These are the activations of a small neural network, seen along a few directions. Each row is one input.
In each table, some parts of the input vary, and every possible input appears once, in random order.
A made-up example of a description, with smaller parts first: one of 5 places around a ring, together with either a single point or one of 9 places along a line or (one of 3 separate values, together with one of 6 places along a line).
Shared parts are said once, and a part with two or three values counts as separate values.
In the rows, zero is written as 128.

Other details of the inputs vary at random and push rows far along two fixed directions, the same in every table; ignore that.

Table:
r1: 120,128,130,130,128,122,131,129,133,128,125,122,130,142,130,131,123
r2: 130,124,122,139,127,108,128,135,128,119,125,116,136,137,124,134,133
r3: 126,127,127,148,124,118,123,131,136,122,130,119,140,150,125,133,121
r4: 120,128,128,128,139,122,131,122,135,127,117,125,122,140,129,126,125
r5: 133,123,105,128,139,151,101,108,114,129,157,134,125,102,126,132,137
r6: 140,132,112,130,124,158,94,110,117,132,155,139,126,106,127,128,135
r7: 146,138,116,131,117,163,92,110,120,136,149,143,122,106,126,120,135
r8: 120,121,127,126,133,116,131,125,129,124,121,118,123,134,131,136,133
r9: 121,124,125,124,137,116,133,125,129,124,118,121,122,134,130,130,132
r10: 122,122,130,123,133,118,143,136,126,126,127,124,131,127,129,133,127
r11: 121,129,132,127,138,124,137,127,135,129,119,129,126,138,128,124,122
r12: 119,129,128,128,139,123,133,125,135,129,119,126,124,140,128,123,123
r13: 122,132,132,131,128,127,129,127,137,130,121,126,128,144,129,125,121
r14: 120,127,134,133,128,127,128,121,139,128,119,124,124,144,131,131,124
r15: 120,121,127,125,137,118,133,122,131,124,117,121,120,133,131,134,134
r16: 120,125,132,131,128,122,128,125,134,126,121,121,126,141,131,133,126
r17: 124,130,137,128,130,128,141,137,132,130,127,133,134,135,129,125,114
r18: 122,126,135,129,129,124,138,135,131,128,128,126,133,136,129,130,120
r19: 124,124,131,120,137,119,147,139,125,126,125,130,131,123,128,128,124
r20: 122,131,135,131,130,128,133,128,137,130,122,128,129,143,129,125,118
r21: 119,121,130,124,137,118,147,138,126,125,131,125,135,127,128,134,123
r22: 182,164,165,105,31,126,127,165,121,139,84,135,118,108,132,105,160
r23: 121,123,129,124,133,118,139,132,128,126,125,122,129,131,129,133,129
r24: 121,123,127,125,137,117,132,123,131,125,116,122,120,133,130,131,133
r25: 143,133,115,128,125,159,98,107,120,134,144,142,117,102,126,122,141
r26: 120,128,135,131,134,128,137,131,136,130,126,129,132,141,128,126,115
r27: 127,125,126,146,121,114,124,134,132,120,133,116,142,147,125,138,124
r28: 136,128,113,128,145,159,113,116,115,134,159,149,130,99,124,121,123
r29: 137,126,107,126,143,155,106,110,114,131,156,142,125,97,124,125,135
r30: 122,125,135,128,130,125,142,138,130,128,131,128,136,134,129,131,117
r31: 134,122,110,128,132,150,102,108,116,129,152,133,122,102,128,135,141
r32: 140,127,104,146,137,149,95,112,119,126,160,136,135,113,120,129,130
r33: 123,124,131,122,138,119,147,138,126,127,125,128,131,125,128,128,125
r34: 120,126,125,124,139,117,135,127,130,126,120,122,124,134,129,128,130
r35: 121,123,129,123,141,119,144,133,128,126,123,126,128,128,128,129,126
r36: 120,125,134,127,133,123,143,137,129,126,132,129,137,134,129,132,115
r37: 122,127,134,126,139,124,144,135,132,129,124,132,131,132,127,124,118
r38: 121,122,131,122,136,118,147,140,124,125,131,126,135,125,129,134,123
r39: 120,128,133,133,130,126,126,122,138,128,119,125,124,145,130,128,122
r40: 148,136,115,127,122,160,94,108,118,135,142,144,116,100,125,118,141
r41: 179,160,163,108,31,126,122,157,123,137,82,131,113,110,134,111,165
r42: 126,121,121,141,126,108,128,135,127,118,131,113,140,139,125,140,132
r43: 122,127,133,127,139,124,141,131,133,130,121,130,128,134,127,123,120
r44: 124,130,138,130,129,128,140,136,134,130,127,132,134,137,128,125,115
r45: 122,125,127,124,130,116,134,131,128,126,122,119,127,133,130,132,132
Each input here is: one of 5 places around a ring, together with either a single point or one of 8 places along a line.
The inputs of r17 and r38 match in every part but the place on the ring of 5. If r39 is changed in the same way as r17 into r38, which row does it become?
Answer: r8
Start at r41 and move only the place on the line of 8, one step at a time. The first step leads to r16. Which rows follow, in order?
Answer: r6, r1, r22, r18, r30, r36
Change only the place on the line of 8 in r28. List by row number the other rows that result.
Answer: r4, r11, r12, r25, r37, r40, r43
Start at r3 and move only the place on the ring of 5, one step at a time. The first step leads to r27. Which rows follow, in order?
Answer: r42, r2, r32

Table:
r46: 123,122,123,134,133,112,137,137,128,124,128,118,137,133,125,134,130
r47: 137,117,93,136,152,180,77,89,109,133,183,145,123,84,122,132,138
r48: 121,126,132,132,122,122,124,128,133,125,127,121,132,145,131,136,122
r49: 208,172,156,111,13,136,108,170,108,139,98,142,124,89,125,98,169
r50: 130,124,123,132,130,110,135,140,122,120,131,120,138,132,124,133,129
r51: 122,127,127,127,137,119,135,123,134,126,117,123,124,138,129,128,133
r52: 116,121,138,103,154,125,172,147,121,132,129,140,130,108,130,125,115
r53: 115,125,143,107,149,131,169,146,126,135,129,143,133,117,131,120,107
r54: 118,129,130,132,122,126,127,123,137,129,124,119,128,146,131,133,124
r55: 121,122,128,126,128,115,129,129,128,121,127,117,129,135,131,140,130
r56: 143,132,97,138,144,187,75,87,115,136,179,154,125,93,120,122,133
r57: 123,131,132,130,134,127,129,123,137,130,115,130,121,142,128,121,121
r58: 124,126,127,124,139,120,133,123,130,128,113,126,118,133,128,124,129
r59: 124,120,127,134,131,113,135,131,129,119,125,121,131,133,130,138,128
r60: 127,127,133,140,123,122,129,130,134,123,126,126,133,139,129,134,121
r61: 121,128,127,124,138,120,130,125,132,127,117,125,120,133,131,125,129
r62: 122,126,136,134,125,129,126,124,138,129,122,123,125,143,128,130,125
r63: 117,124,126,127,128,118,132,125,131,125,122,115,125,138,132,137,132
r64: 127,128,128,140,124,121,131,137,133,128,130,123,140,138,125,129,124
r65: 122,134,133,130,132,127,126,124,137,130,118,129,122,141,130,121,121
The inputs of r52 and r53 match in every part but one. If r61 is changed in the same way as r52 into r53, which row does it become?
Answer: r65
Describe the family of inputs behind these rows.
Answer: one of 2 separate values, together with either a single point or one of 9 places along a line
Change only the choice among 2 separate values in r51. List by row number the other rows that result.
Answer: r56
Change only the choice among 2 separate values in r63. List by row number the other rows that result.
Answer: r54

Table:
r66: 119,121,134,112,141,121,155,139,123,128,126,130,129,118,131,130,124
r67: 119,122,128,131,130,114,130,124,131,122,119,114,127,141,131,138,133
r68: 122,125,119,138,138,116,127,130,129,123,133,120,137,141,124,131,124
r69: 121,122,131,140,135,115,139,135,135,122,128,123,138,145,125,133,117
r70: 126,127,125,135,132,111,130,129,133,122,116,119,128,142,126,129,131
r71: 119,130,132,128,138,123,136,127,138,130,116,129,124,143,128,121,119
r72: 148,130,96,136,141,176,77,94,112,135,168,151,120,87,121,119,139
r73: 145,124,101,139,132,179,81,102,107,132,186,148,134,84,123,134,133
r74: 120,129,134,132,134,125,138,132,138,129,125,129,132,144,127,125,115
r75: 115,120,122,134,137,117,128,126,128,122,135,115,136,141,129,140,124
r76: 189,166,164,101,23,129,117,156,119,140,74,134,105,99,134,104,175
r77: 125,125,132,116,142,118,156,143,125,129,123,134,130,120,126,122,122
r78: 119,128,138,126,124,128,136,130,134,130,125,126,129,139,132,131,119
r79: 105,122,136,125,144,120,141,123,140,128,118,121,124,149,134,133,116
Describe the family of inputs behind these rows.
Answer: one of 2 separate values, together with either a single point or one of 6 places around a ring
Change only the place on the ring of 6 in r68. List by row number the other rows that result.
Answer: r69, r70, r71, r72, r74
Change only the choice among 2 separate values in r79. List by row number the other rows that result.
Answer: r71
